These are the activations of a small neural network, seen along a few directions. Each row is one input.
Each table varies a few parts of the input and shows all the possible inputs, shuffled.
A made-up example of a description, with smaller parts first: one of 6 places along a line, together with either a single point or one of 9 places around a ring or (one of 2 separate values, together with one of 5 places around a ring).
Shared parts are said once, and a part with two or three values counts as separate values.
(in the rows, 128 means zero)

Other details of the inputs shift rows strongly along two fixed directions, in all tables alike. That doesn't count.

A family of inputs:
R1: [128 165  63 114 115 127 103 146 138 154 121 135  98 141 154]
R2: [108 131 178 130 121 150 181 133 174 137 145 113 137 109  97]
R3: [138 121 176 107 150 138 186  93 176 146 150 120 145 100 105]
R4: [145 132  76 130 140 116 115 157 129 171 127 139 101 134 176]
R5: [106 137 176 124  96 146 169 115 170 137 151 111 137 102  92]
R6: [122 161  68 127 121 131 103 164 126 143 141 122  98 129 167]
R7: [113 111 176 137 123 136 121 119  70  54  94 141 169 156  96]
R8: [129 154  63 117 128 121 107 147 140 160 120 136  95 147 152]
R9: [122 112 174 133 124 145 188 119 168 159 150 121 147 114  98]
R10: [143 170  75  92 133 109  93 119 137 142 131 133  88 115 169]
R11: [157 103 128 114 168  98  67  94  22  40  69 165 169 183 127]
R12: [126 155  78 126 116 129  88 154 128 147 137 126  86 117 168]
R13: [108 138 167 124  96 148 170 109 180 133 142 111 138 105  87]
R14: [157  85 130 120 170  89  68  79  18  47  67 164 162 173 135]
R15: [106 132 174 125 116 148 180 124 172 144 149 115 138 117  88]
R16: [102 135 172 137 102 153 170 127 167 121 162  98 137  93 100]
R17: [130  80 178 154 147 137 124 114  64  73 101 141 170 154 103]
R18: [116  99 166 137 124 123 118  96  80  61  88 140 164 162  81]
R19: [158 151  75  99 147 100  95 120 139 155 132 134  99 116 171]
R20: [144 134  63 125 136 117 114 142 137 174 122 142 104 144 161]
R21: [123 138 179 103 135 133 171  90 180 128 149 113 131  92  97]
R22: [142 140  74 123 121 107  98 146 132 169 133 134 102 130 163]
R23: [124 146  70 133 126 118 100 157 128 147 140 118  89 125 167]
R24: [122 117 181 142 117 149 164 125 170 140 157 107 140  91 101]
R25: [121 124 175 129 116 145 179 124 172 151 152 117 151 114  93]
R26: [126  89 171 155 130 124 117 114  68  57 109 127 176 146 100]
R27: [125 160  76 124 123 137  94 162 127 149 135 129  91 126 166]
R28: [107 124 181 138 117 153 165 125 170 133 154 106 127  94  97]
R29: [141 132  69 139 142 122 115 159 124 164 139 126 103 133 176]
R30: [121 106 173 149 123 144 182 122 164 143 160 102 143  95 108]
R31: [123 154 176  97 129 147 175  98 177 125 150 116 138  97  96]
R32: [126 163  72 113 115 124 102 153 129 158 130 135  97 139 159]
R33: [141  76 128 145 143  96  72 106  12  62  69 164 163 186 126]
R34: [119 123 171 143 122 152 180 135 169 136 162 103 151 105 101]
R35: [114  97 175 137 124 121 117 103  71  66  96 139 163 159  87]
R36: [103 131 170 139 122 155 181 135 169 129 159 102 138 107  97]
R37: [115  96 179 142 128 122 119 112  73  58  93 138 161 151  96]
R38: [144 146  63 121 128 117 105 148 141 166 123 138 107 143 156]
R39: [123 105 181 146 125 149 174 120 166 149 155 110 136  91 106]
R40: [144 142  65 123 121 109  99 140 141 164 124 134 103 133 157]
R41: [144 129  64 127 129 109 108 134 137 173 122 138 100 133 162]
R42: [124 118 180 137 113 138 173 126 175 142 149 111 145  96 103]
R43: [114 106 179 139 115 128 115 111  71  52  95 137 164 147  98]
R44: [144 164  73  92 154 111 104 128 138 150 128 137  90 130 164]
R45: [144 144  76 126 132 116 106 163 133 163 128 135 105 133 170]
R46: [142 143  77 132 136 128  97 163 129 161 136 131 100 128 169]
R47: [145 127  78 132 133 108 108 149 129 170 127 135  97 123 177]
R48: [125  99 131 146 150 121  64 128  14  39  72 156 152 187 122]
Description of these inputs: one of 2 separate values, together with one of 4 places along a line, together with either a single point or one of 5 places along a line.
- Changing only the place on the line of 4 turns R28 into R12. The same change can be made to R8. Which row results? => R1
- Changing only the place on the line of 4 turns R3 into R31. The same change can be made to R9. Which row results? => R32
- Change only the place on the line of 4 in R41. List by row number the other rows that result. => R13, R18, R40
- Change only the choice among 2 separate values in R22. List by row number the other rows that result. => R25
- Start at R36 and move only the place on the line of 5, one step at a time. The first step leads to R48. Which rows follow, in order? => R2, R15, R8
- Change only the place on the line of 4 in R19. List by row number the other rows that result. => R10, R14, R21

A family of inputs:
R49: [123 112 148 142 134 137 148 131 121 118 135 120 150 131 114]
R50: [123 177  71 113 110 131 128 157 188 184 151 117  83 114 153]
R51: [150 103  51 144 150  87  34 140  14  82  75 157 127 185 177]
R52: [123 116 155 146 129 139 144 132 124 111 130 121 140 125 118]
R53: [122 167  76 119 117 141 126 158 182 188 153 119  77 106 160]
R54: [139 154  30 116 122  94  47 150  79 126  93 150  93 165 180]
R55: [137 105 152 141 124 128 139 121 127 124 129 125 154 122 115]
R56: [127 178  71 116 112 131 125 159 186 177 159 111  86 106 159]
R57: [120 115 155 143 126 139 146 130 126 117 122 128 137 133 112]
R58: [121 108 147 144 131 136 146 126 128 121 126 125 143 136 106]
R59: [116 119 159 138 127 138 136 131 126 115 125 125 133 129 107]
R60: [156 132 153  85 158 111 145  61 139 121 115 139 142 124 105]
R61: [143 163  78  95 142 119 133 132 193 195 149 129  81 104 164]
R62: [131 109 151 141 127 135 143 126 131 126 123 132 150 135 107]
R63: [145 158  79  93 136 111 133 125 191 200 147 129  82  98 166]
R64: [114 122 153 131 115 139 134 118 126 113 122 126 136 123 107]
R65: [134 113 152 138 130 136 145 130 124 123 132 127 157 130 115]
R66: [126 155  84 122 117 125 126 157 179 199 153 116  76  99 163]
R67: [118 114 156 140 120 134 145 124 123 120 125 129 135 131 113]
R68: [114 118 160 136 120 134 134 124 123 118 129 126 131 127 108]
R69: [115 126 154 134 117 142 132 121 123 105 135 121 137 120 113]
R70: [122 119 156 141 129 140 148 135 120 114 131 123 144 127 119]
R71: [136 126 156 107 149 126 145 103 131 111 128 132 146 123 117]
R72: [121 110 156 140 121 131 145 123 125 122 120 127 138 126 114]
R73: [119 132 148 128 110 130 134 119 131 103 128 119 145 123 106]
R74: [125 111 156 143 123 131 143 126 123 115 128 121 142 119 120]
R75: [122 114 157 143 122 134 143 126 121 113 133 122 139 123 119]
R76: [111 130 153 128 122 148 140 127 124 112 125 128 138 131 107]
R77: [120 166  78 117 111 136 125 152 179 191 157 119  75 104 161]
R78: [119 120 159 141 129 139 134 133 124 108 133 118 136 121 113]
R79: [130 113 152 135 127 136 147 128 126 129 124 133 153 138 109]
R80: [161 120  59 109 164  78  29 113  21  74  73 171 121 182 180]
R81: [122 103 147 141 125 129 145 119 127 126 124 125 144 130 108]
R82: [142 162  80  92 135 114 132 126 190 198 153 130  79 102 165]
R83: [114 122 159 133 127 139 140 133 122 118 127 126 136 131 108]
R84: [129 152  72 124 128 131 142 162 177 203 157 118  89 115 162]
R85: [147 106  52 144 149  90  34 140  12  81  80 158 125 189 176]
R86: [118 119 161 139 123 134 132 127 121 111 136 119 135 119 114]
R87: [116 140 148 125 116 138 139 128 128 101 131 120 148 131 106]
R88: [134 109 153 141 123 131 139 122 125 123 134 126 152 126 115]
R89: [126 168  77 122 119 141 124 161 179 181 161 112  80  99 166]
R90: [160 133 154  88 160 112 142  64 137 115 122 132 145 117 112]
R91: [133 104 152 138 121 128 141 119 129 131 121 131 151 129 110]
R92: [116 136 149 128 109 133 134 120 129 101 133 120 143 127 106]
R93: [138 123 155 112 148 125 140 101 136 109 127 131 143 120 115]
R94: [130 108 153 138 120 131 141 119 128 129 126 133 148 134 109]
R95: [122 176  72 110 103 127 127 150 185 186 155 118  81 112 154]
R96: [135 110 152 144 129 136 140 128 129 120 131 125 153 128 113]
R97: [114 131 153 131 124 148 138 130 121 106 133 121 142 124 113]
R98: [132 125 155 104 147 126 147 101 133 118 121 139 143 130 111]
R99: [121 115 160 139 123 131 132 126 122 113 131 118 137 115 115]
R100: [142 122  63 136 151  98  29 154   9  75  78 159 119 186 177]
R101: [120 107 148 141 125 132 145 120 125 124 129 126 142 134 108]
R102: [118 123 154 134 117 139 132 121 124 107 129 120 139 115 113]
R103: [112 140 148 122 114 138 141 126 130 108 123 126 144 139 100]
R104: [148 131  30 138 148 101  56 161  72 132 107 144  98 163 191]
R105: [139 118 156 110 142 117 139  94 134 113 125 131 144 114 117]
R106: [118 118 155 138 127 139 150 132 122 120 124 129 140 135 113]
- Changing only one part turns R77 into R69. The same change can be made to R53. Which row results? => R89
- Changing only one part turns R59 into R78. The same change can be made to R61. Which row results? => R93
- What do these inputs look like to the network? => one of 2 separate values, together with either a single point or (one of 4 places along a line, together with either a single point or one of 6 places along a line)
- Start at R98 and move only the place on the line of 4, one step at a time. The first step leads to R61. Which rows follow, in order? => R82, R63
- Change only the choice among 2 separate values in R91. List by row number the other rows that result. => R55
- Change only the place on the line of 4 in R59. List by row number the other rows that result. => R66, R68, R83

A family of inputs:
R107: [129  93 182 120 148 118 132  80  64  57  83 154 180 170  82]
R108: [156 124  57 129 144  88  43 141  61 120 100 150  98 145 196]
R109: [143 137  77 121 152 109  90 143  97 137 127 136  95 131 182]
R110: [108 137 184  99 120 126 105  74  69  17  81 144 170 163  66]
R111: [ 90 136 243 116 110 160 165  86 138  42 142 102 167  94  55]
R112: [160 142  60 106 143 101  83 124 104 139 106 151 120 156 164]
R113: [110 152 136 139 109 167 188 168 210 193 179 102 115  97 121]
R114: [ 98  83 235 165  94 156 183 116 134  92 129 114 184 120  53]
R115: [160 134  61 126 150 103  62 143  77 121 118 140 111 140 188]
R116: [124 137  84 148 110 129 122 168 144 160 140 118 111 129 150]
R117: [146 140  66 106 148 106  91 123 114 152 105 153  97 152 159]
R118: [131 153 147 117 137 154 183 139 211 184 187  99 111  71 136]
R119: [151 135  62 124 162 104  69 148  79 118 112 141 101 145 187]
R120: [136 150 130 105 121 133 188 115 230 195 167 108 119  88 118]
R121: [131 156 134 101 133 140 193 121 228 194 164 112 113  93 118]
R122: [139 140 108 109 123 121 146 111 185 183 143 126 107 108 130]
R123: [114 139  90 141 116 135 128 169 136 165 140 124 102 135 152]
R124: [107 141 135 141 102 153 170 166 195 192 162 109 103 100 128]
R125: [144 142  86 105 128 107 126 117 152 169 132 135 109 127 149]
R126: [139  83 163 124 154 102  83  84  15  32  49 175 179 196  97]
R127: [138 138 107 121 142 121 116 142 140 158 141 127  94 106 166]
R128: [110 134 125 149  94 151 165 155 198 192 166 102 106  95 123]
R129: [115 135  91 145 117 139 120 166 139 166 135 125  97 133 148]
R130: [125  88 224 145 136 138 167  91 119  66 132 112 186 110  75]
R131: [116  75 155 167 119 118  89 123  12  35  74 148 182 189 100]
R132: [124 107 228 116 140 151 194  79 142  89 124 129 193 130  52]
R133: [103  89 200 162 124 150 154 127  88  61 108 127 184 157  71]
R134: [ 83 189 128 121  76 166 157 159 204 154 169  95  93  90 114]
R135: [144 129  76 126 155 111  75 139  89 130 116 140  93 135 178]
R136: [133 138 126 125 125 129 155 130 180 173 170 105 106  81 149]
R137: [117  83 240 147 127 148 179  81 136  82 139 109 178  96  64]
R138: [160 131  46 109 140  81  51 125  74 132  83 166 104 168 177]
R139: [141 132  39 148 125 110  52 173  59 123 102 147 114 175 180]
- Changing only one part turns R126 into R127. The same change can be made to R138. Which row results? => R108
- What do these inputs look like to the network? => one of 3 separate values, together with either a single point or (one of 2 separate values, together with one of 5 places along a line)
- List by row number the other rows that have the choice among 3 separate values in common with R128. => R113, R114, R116, R123, R124, R129, R131, R133, R134, R139
